A small network was trained on made-up records. Each row is its average activation on records with the value named, seen along a few directions.
Related values have similar rows: they may be neighbours, one step apart, or belong to one group.
In the rows, 500 means zero.
Strong random noise was added to every row along 2 fixed directions; ignore it. To show where, here is one row again and again, with new noise each time:
[291 618 651 611 554 383 666 455 362 444 759 668]
[432 646 589 463 502 310 580 521 334 550 461 302]
[340 590 612 516 574 307 617 477 299 466 594 543]
[530 682 553 379 449 280 529 568 337 630 280  47]


Field Gide:
n6: [747 433 324 322 477 535 332 549 341 525 142 302]
n8: [673 158 418 262 488 332 335 633 443 506 176 365]
n5: [301 457 405 590 619 296 634 390 536 481 663 742]
n2: [417 158 404 467 564 314 453 454 571 426 501 639]
n13: [574 321 332 328 573 279 429 552 421 586 171  62]
n10: [370 634 668 635 494 545 633 444 565 479 809 590]
n4: [888 418 391 515 383 737 441 454 543 551 431 408]
n3: [659 260 434 376 565 383 335 634 465 469 310 618]
n9: [455 691 545 537 544 449 512 555 492 551 479 416]
n7: [421 567 547 544 519 864 437 460 638 516 429 625]
n1: [456 433 390 246 803 281 287 473 224 393  81 506]
n11: [597 313 421 359 473 485 454 537 464 338 393 677]
n12: [538 590 466 499 427 850 414 411 628 507 489 516]
The values of Gide form a ring.
- Going along Gide from n5 by way of its neighbour n13, in what order are n6, n7, n1, n11 met? => n11, n6, n7, n1
- Which values are neighbours of n8? Give them in the order they are listed. => n2, n3

Field Dok:
m5: [517 448 491 534 507 361 509 542 527 470 570 609]
m4: [523 542 564 565 364 454 562 579 636 523 613 464]
m9: [450 274 414 472 688 569 420 419 383 284 386 897]
m8: [508 356 362 428 545 540 440 459 507 543 383 633]
m12: [461 703 540 600 451 601 584 492 517 533 620 383]
m3: [592 424 472 287 665 376 395 506 241 451 158 432]
m7: [579 432 496 583 406 519 528 508 550 507 707 495]
m1: [327 546 586 575 485 458 560 485 598 419 740 647]
m6: [495 635 576 585 489 574 551 469 480 512 661 586]
m10: [371 606 582 556 494 456 509 467 586 559 547 362]
m11: [446 529 575 632 502 794 505 484 527 439 691 847]
m13: [623 612 515 690 135 823 646 518 872 659 813 346]
m2: [369 485 498 402 716 289 507 465 320 477 344 415]
The values of Dok form a ring.
- Going along Dok from m1 by way of its neighbour m4, in what order are m8, m7, m6, m2 met? => m7, m8, m6, m2
- Which values are neighbours of m11? Give them in the order they are listed. => m9, m3
